Here are a small network's activations along a few directions, averaged over the inputs that share one value of a field.
Related values have similar rows: they may be neighbours, one step apart, or belong to one group.
In the rows, 500 means zero.
Strong random noise was added to every row along 8 fixed directions; ignore it. To show where, here is one row again and again, with new noise each time:
[690 290 422 610 604 414 640 602 437 730 449 663 670 487 511 658 513 468
 219 513 445]
[581 642 549 343 448 682 356 506 576 360 498 270 316 580 350 407 637 301
 763 501 665]
[411 578 505 514 425 626 359 487 561 600 410 392 320 560 536 416 586 196
 483 559 404]
[610 440 616 649 469 646 379 317 461 539 629 773 457 517 504 581 452 684
 467 309 562]
[615 507 514 397 701 402 580 512 473 751 458 602 624 445 637 579 436 326
 375 474 384]
[764 583 699 383 573 414 462 800 359 189 498 569 605 564 424 172 391 520
 796 569 635]
[645 436 373 607 681 569 594 296 641 638 572 403 338 582 388 753 574 485
 520 418 653]
[587 350 737 205 508 462 745 486 269 402 551 363 309 572 514 130 488 619
 847 718 546]
[579 525 587 504 562 876 243 613 532 790 387 412 349 523 487 464 509  28
 270 607 316]
[535 376 694 396 547 692 497 318 374 819 549 625 386 457 649 483 436 452
 368 496 328]


Field C:
c12: [429 623 591 424 275 595 274 397 440 372 516 683 629 331 622 437 486 635
 432 384 351]
c1: [435 567 609 708 527 481 316 601 436 400 506 582 624 474 540 398 405 402
 492 416 488]
c15: [340 653 578 485 455 720 365 387 622 630 513 536 441 478 617 690 417 395
 356 405 459]
c7: [438 581 562 659 715 462 482 521 543 344 563 359 368 621 469 271 378 627
 657 543 480]
c23: [664 501 522 202 568 615 540 624 576 489 431 401 692 398 410 636 504 508
 497 393 566]
c14: [602 445 394 484 820 361 614 671 470 613 422 481 575 436 501 397 287 385
 355 790 401]
c22: [352 461 506 641 598 221 699 359 505 414 550 507 528 526 566 444 464 832
 612 476 469]
c3: [452 474 569 607 376 579 459 561 421 543 419 490 299 580 433 466 527 555
 416 631 493]
c4: [389 565 419 499 422 323 565 671 601 201 463 363 515 560 548 391 475 581
 682 517 513]
c24: [511 668 543 606 742 540 439 456 609 449 561 346 433 577 357 645 449 455
 515 474 649]
c8: [429 316 466 642 376 535 643 287 454 326 671 531 301 509 498 421 562 944
 536 544 533]
c18: [520 528 434 536 657 732 545 160 603 762 618 478 343 409 479 914 481 495
 246 454 490]
c19: [492 644 563 471 520 494 420 557 471 405 452 413 383 588 544 268 456 399
 735 566 538]
c6: [143 665 350 639 370 412 450 464 618 291 470 236 372 613 434 398 692 324
 779 534 564]
c16: [446 679 339 611 635 455 452 566 563 444 440 485 555 472 537 501 422 261
 513 562 431]
c2: [554 613 535 100 523 687 354 382 520 725 524 471 575 347 574 771 629 268
 505 316 490]
c20: [343 426 411 447 186 365 470 505 461 602 481 577 521 487 531 461 645 596
 411 568 476]
c21: [428 461 406 601 430 671 505 106 696 549 568 292  98 598 390 677 680 743
 642 420 577]
c17: [367 397 416 609 281 507 511 415 378 579 468 633 565 371 616 514 527 440
 258 496 332]
c9: [500 307 464 544 421 460 628 270 560 457 686 637 486 519 434 646 406 937
 572 399 713]
c13: [541 431 414 506 366 620 560 636 525 439 448 518 621 502 304 583 510 481
 501 415 615]
c11: [271 550 367 750 679 431 396 320 739 765 533 477 397 497 540 687 448 334
 313 482 409]
c10: [600 185 471 342 152 351 654 730 290 400 491 517 659 472 435 461 755 791
 382 572 458]
c5: [444 527 446 809 412 708 371 359 652 266 574 465 322 655 379 533 425 577
 661 339 713]
A value of C combines one of 4 hidden first parts with one of 6 second parts; all combinations occur once.
Question: Changing only the second part turns c20 into c2. c14 has the same second part as c20; what does that change turn c14 into?
Answer: c16
Question: Changing only the second part turns c4 into c23. c10 has the same second part as c4; what does that change turn c10 into?
Answer: c21
Question: Changing only the second part turns c24 into c1. c18 has the same second part as c24; what does that change turn c18 into?
Answer: c17
Question: Changing only the second part turns c22 into c7. c12 has the same second part as c22; what does that change turn c12 into?
Answer: c8
